A small network was shown many inputs. Here are its activations along a few directions, one row for each input.
In each table, some parts of the input vary, and every possible input appears once, in random order.
Descriptions start from the smaller parts, as in this example, which fits no table here: one of 3 separate values, together with either a single point or one of 9 places along a line or (one of 4 places along a line, together with one of 5 places around a ring).
Shared parts are said once, and a part with two or three values counts as separate values.
In the rows, 128 means zero.

Table:
row 1: [140 118 102  98  84  49  62 118 110 147 147 132  88 124 133 100]
row 2: [190  79 206 178 123 128 241 100 110 106  65 156 178 139 149 192]
row 3: [ 88  99  87  97 131  89 124 165 134 161 110 107 110 169 127  99]
row 4: [129 188  80 137 191 199 163 136 135 156 121 130 100 109 106 123]
row 5: [ 83 174  87  93 134 137 147 190 148 147 139 140  89 176 107 106]
row 6: [ 38 155 128 101 122 197  95 191 171  88 195 116 129 163 108  94]
row 7: [137 106  69 141 193 142 133 102 115 168 106 100 125 121 135 134]
row 8: [223 123 222 190  83  74 178  62  83 104  83 160 173  84 145 190]
row 9: [ 99 104 131  90  82  98   6 117 140  84 203 117 121 103 143  85]
row 10: [177 139  88 138 153 104  72  55  99 168 134 117  98  58 139 125]
row 11: [184 171 209 176 122 169 250 146 121  99  66 164 180 135 104 204]
row 12: [ 48  80 127  96 118 150  65 153 169 107 169  96 144 156 140  84]
What is each input in this table made of? -> one of 3 separate values, together with one of 4 places along a line
Changing only the place on the line of 4 turns row 7 into row 3. The same change can be made to row 10. Which row results? -> row 1
Which other rows does row 11 become when the place on the line of 4 takes its other values? List them by row number. -> row 4, row 5, row 6

Table:
row 13: [ 65 158  67  83 163 182 105 195 160 143 153 114 103 166 112  89]
row 14: [141 101 180 132  85  91 105 102 124 101 136 133 152 115 145 140]
row 15: [ 93 123 174 122 101 151 150 168 150  80 148 137 156 166 122 139]
row 16: [172 122 142 175 167 137 233 110 106 145  62 136 152 132 130 179]
row 17: [ 93 121  73 100 138 119  71 132 136 143 160 107  93 126 123  88]
row 18: [129 113  76 110 129  91  52 101 113 157 153 111  94 107 139  92]
row 19: [182 155 151 163 127 106 208 115 104 145  70 155 133 119 123 161]
row 20: [183 162 163 180 153 167 196  91 112 128  94 148 148  92 125 172]
row 21: [ 78 141  73  89 149 157  89 170 150 142 157 113 102 152 119  90]
row 22: [163 103 133 128 105  92  71  83 112 144 129 123 123  93 145 119]
row 23: [110 110 175 125  89 114 129 140 140  81 145 131 152 140 125 139]
What is each input in this table made of? -> either one of 3 separate values or one of 8 places along a line

Table:
row 24: [118  78 134 135  91  82  89 118 124 118 133 122 128 118 142  95]
row 25: [171 169 117 170 177 173 149  80 110 153 110 131 120  58 122 155]
row 26: [164 167  87 149 164 110 176 112  92 151  95 150 108 112 124 165]
row 27: [ 68 172  80  98 144 193  88 177 173 137 169 132  93 141 114  75]
row 28: [107 131  65  95 177 140 104 134 126 153 149 105  96 132 138  92]
row 29: [100  95 129  98 108 100  64 119 120 103 165 112 131 127 153  97]
row 30: [106 146 150 131 164 202 238 196 164 122  81 143 162 186 113 165]
row 31: [116 117  67 126 161 121 126 127 130 170 115 113  94 124 121 104]
row 32: [133 136  83 133 151  95 156 121 118 191  87 117  98 136 121 114]
row 33: [199 119 183 157 111 131 103  65 121  97 145 138 154  69 129 183]
row 34: [ 73 129 144  91  77 149  49 157 175  83 194 131 128 144 115 100]
row 35: [147  94 154 129  86  58 114 111  99 136 116 112 138 141 136 121]
row 36: [183 117 173 145  89  77 137  96  99 110 124 148 139 114 138 158]
row 37: [106 121 226 133  93 161 199 179 142  69 108 138 202 191 127 167]
Changing only one part turns row 35 into row 32. The same change can be made to row 36. Which row results? -> row 26
What is each input in this table made of? -> one of 2 separate values, together with either a single point or one of 6 places along a line
Which other rows does row 28 become when the choice among 2 separate values takes its other values? List them by row number. -> row 29
